These are the activations of a small neural network, seen along a few directions. Each row is one input.
Each table varies a few parts of the input and shows all the possible inputs, shuffled.
A made-up example of a description, with smaller parts first: ring(8) and (point or line(11) or (values(2) and line(6))).
Shared parts are said once, and a part with two or three values counts as separate values.
(in the rows, 128 means zero)

Other details of the inputs shift rows strongly along two fixed directions, in all tables alike. That doesn't count.

Rows:
R1: [ 94 112 130 106 145 158 107 140 129 145 107 132 138 120 136 118]
R2: [140 132 119 134 109 108 127 119 138 117 153 120 101 116  91 138]
R3: [ 91 114 127 107 149 154 108 142 130 150 111 131 140 116 139 116]
R4: [156 142 110 134 116 105 119 134 140 121 139 135 115 108 103 146]
R5: [102 123 128 114 154 159 107 151 129 142 117 131 144 123 140 120]
R6: [101 126 131 113 176 155 136 130 100 135 117 130 132 123 130 122]
R7: [ 85 109 136 115 155 164 120 129 126 144 118 117 132 122 136 116]
R8: [147 113 169 159 115 131 179 103 105 121 113 123 167 207 212 104]
R9: [156 142 110 134 116 105 121 132 142 123 137 135 116 109  99 145]
R10: [ 92 119 130 109 148 154 105 145 127 146 112 132 137 117 142 116]
R11: [ 99 120 124 112 151 160 110 142 134 144 113 134 145 123 136 122]
R12: [143 145 122 128 136  97 144 115 110 113 137 130  97 102  94 147]
R13: [195 137 155 169  65  63 177  97 119 103 127 140 141 184 181 131]
R14: [149 143 122 135 108  97 119 134 135 122 137 135 110 109 108 144]
R15: [154 146 111 135 115 107 119 136 138 120 139 136 114 107 103 145]
R16: [ 92 115 130 112 155 175 114 134 129 144 127 117 140 127 130 112]
R17: [146 115 171 148 105 115 165 111 106 123 104 134 170 206 228 102]
R18: [ 89 116 126 114 153 170 127 136 127 136 124 113 142 134 128 113]
R19: [142 135 120 133 108 108 125 116 137 119 152 118 103 111  96 140]
R20: [138 136 115 135 109 105 135 117 137 111 146 114 103 118  92 140]
R21: [155 138 113 133 113 112 122 131 140 120 132 137 117 112 101 144]
R22: [149 136 117 138 114 115 130 122 138 115 153 121 111 121  92 137]
Description of these inputs: values(2) and (point or line(4) or line(6)).
The inputs of R5 and R14 match in every part but the values(2) part. If R6 is changed in the same way as R5 into R14, which row does it become?
> R12
A walk changes only the line(6) part. It starts at R1 and steps to R13. List the rest of the walk in order.
> R3, R17, R10, R14

Rows:
R23: [106 111 135 119 154 160 120 142 126 152  91 144 157 130 163 123]
R24: [144 167  83 126 141 103 101 149 143 117 161 125  81  59  39 163]
R25: [144 149  74 128 110 119  92 147 173 115 168 116  95  70  27 161]
R26: [ 83 100 138 116 120 160 108 139 146 145 116 117 146 146 162  99]
R27: [107 124 143 121 160 153 113 150 118 149 112 139 153 131 178 114]
R28: [162 133 141 152  84  71 157 106 125 107 115 135 125 148 147 142]
R29: [ 55 127  97  92 200 179  78 154 132 153 150 106  89  37  45 133]
R30: [100 124 135 111 156 171 129 145 111 134 116 132 153 150 150 106]
R31: [188 140 133 149  94  83 149 109 125 120 126 152 136 149 151 139]
R32: [166 135 140 142  80  69 155 100 120 111 127 137 125 151 147 134]
R33: [176 143 126 155 105  92 171 114 122 104 121 134 132 156 135 143]
R34: [109 108 134 122 130 173  99 147 150 152 113 128 162 142 164 106]
R35: [ 87 109 148 103 140 152 114 137 114 141 109 130 139 142 163 107]
R36: [ 96 116 126 107 168 165 128 141 119 141 109 131 155 143 139 110]
R37: [164 146 149 149  89  68 151 115 119 111 135 128 116 147 156 133]
R38: [170 135 146 154 102  98 164  96 107 103 150 121 110 158 129 130]
R39: [ 90 107 141 111 161 168 141 108 107 140 118 116 140 144 146 107]
R40: [190 142 140 150  93  88 139 122 124 114 134 150 129 149 149 138]
R41: [135 136  88 134 113 117 101 122 167 118 180 107  76  70  24 157]
R42: [ 88 105 143 119 163 169 147 115 113 136 109 114 140 139 145 114]
What is each input in this table made of?
> values(4) and (point or line(4))
Which other rows agree with R26 in the values(4) part? List them by row number.
> R28, R32, R35, R37

Rows:
R43: [115 116 187 141 106 107 170 114  92 123  99 126 153 202 240  93]
R44: [201 143 120 165  63  59 173  77 132  83 160 122  83 130  68 164]
R45: [236 185 102 157  90  54 153 130 120  91 139 162 120 124 108 168]
R46: [ 84 130  89 103 142 163  66 172 167 139 151 103 105  70  59 128]
R47: [ 90 138  90  93 205 168 113 147 117 129 145 120  99  72  34 140]
R48: [129 119 192 150 126 115 169 108  85 129 110 130 158 196 241 102]
R49: [214 162 121 179  70  70 143 119 152  99 183 117 104 134 102 153]
R50: [ 52 118  98  77 162 141  82 143 142 151 113 123  98  51  73 138]
R51: [ 53  82 148  83 175 216  93 157 131 175  58 145 187 147 192  95]
R52: [ 79 121  78  99 140 162  74 154 177 140 142 111 117  72  51 136]
R53: [109 102 179 135 106 139 186  84  98 123 110 112 170 228 216  83]
R54: [208 144 110 177  57  73 160 105 162  89 150 125 114 139  88 162]
R55: [ 87 148  89  93 203 144 102 161 111 135 119 133 104  44  56 150]
R56: [137 106 167 131  91 117 150 121 121 136  86 149 191 216 240  96]
R57: [209 163 131 169  77  53 156  90 122  88 192 114  73 125  82 155]
R58: [ 62  91 150  93 190 219  90 154 124 185  76 148 185 138 202  88]
R59: [102 135 105  99 158 153  52 175 149 157 139 145 113  53  87 140]
R60: [225 153 109 188  68  68 157 100 157 100 171 128 106 130  92 158]
R61: [151 131 151 158 143 159 189 129 102 118 107 133 190 231 212 103]
R62: [ 86 116  98 103 177 171  94 123 134 146 153 113  93  57  46 136]
R63: [ 38  83 156  93 206 207 116 132 100 176  78 126 165 131 197  93]
R64: [138 115 176 137  93 118 140 138 113 130 101 147 178 211 247  89]
R65: [194 159 125 159  57  47 155  97 126  82 181 110  70 129  80 146]
R66: [ 71 113 101  90 164 147  89 142 140 147 107 128  96  44  59 154]
What is each input in this table made of?
> values(4) and (point or ring(5))
The inputs of R44 and R66 match in every part but the values(4) part. If R62 is changed in the same way as R44 into R66, which row does it become?
> R63
Which other rows agree with R46 in the values(4) part? List them by row number.
> R49, R52, R54, R60, R61

Rows:
R67: [175 114 184 184  41 100 191  71 125  96 163  93 139 239 199  93]
R68: [214 153 172 170 107  69 195 112  79 105 105 161 159 195 224 132]
R69: [ 34  91 150 103 151 203  99 144 140 151 141  81 136 149 154  81]
R70: [100 117 158 114 187 166 123 143  93 159  81 158 162 131 200 114]
R71: [113 133  71 100 137 146  19 181 196 167 138 147 100  13  46 158]
R72: [183 170 129 166  97  34 181  85  98  78 185 105  61 115  73 156]
R73: [ 88 107 139 105 152 194  79 179 149 174  94 142 189 145 199  94]
R74: [187 152 112 157 104  56 179  70 114  87 174 115  64 107  44 167]
R75: [ 64 103 166 110 184 180 162 100  75 137 124  96 131 157 165  88]
R76: [224 175  83 176  64  82 130 130 174  89 199 122  98 119  45 163]
R77: [189 132 165 156  32  58 161 116 135 110 101 148 170 216 230 116]
R78: [106 139  64  92 131 136  43 192 186 146 127 148 112  44  45 149]
R79: [ 74 122 145  87 181 150 124 146  87 148  71 150 149 128 175 115]
R80: [171 106 164 175  53 107 185  70 138 101 154  98 143 221 165 107]
R81: [116 160  73 107 200 158 105 152 121 122 160 124  91  50  20 158]
R82: [ 65  95 138 108 192 193 170 104  95 138  92 109 152 152 146 107]
R83: [215 153  95 153  31  26  92 130 183 110 151 155  91  77  77 179]
R84: [104 141  89  91 173 115  72 154 128 146 118 155  82  11  47 171]
R85: [ 48  76 128 110 152 224 124 123 154 151 104  95 169 157 135  96]
R86: [ 88 123 136  97 193 161 126 159  89 145  76 156 161 134 172 115]
What is each input in this table made of?
> values(2) and (point or line(4) or ring(5))
The inputs of R74 and R80 match in every part but the values(2) part. If R75 is changed in the same way as R74 into R80, which row does it become?
> R67
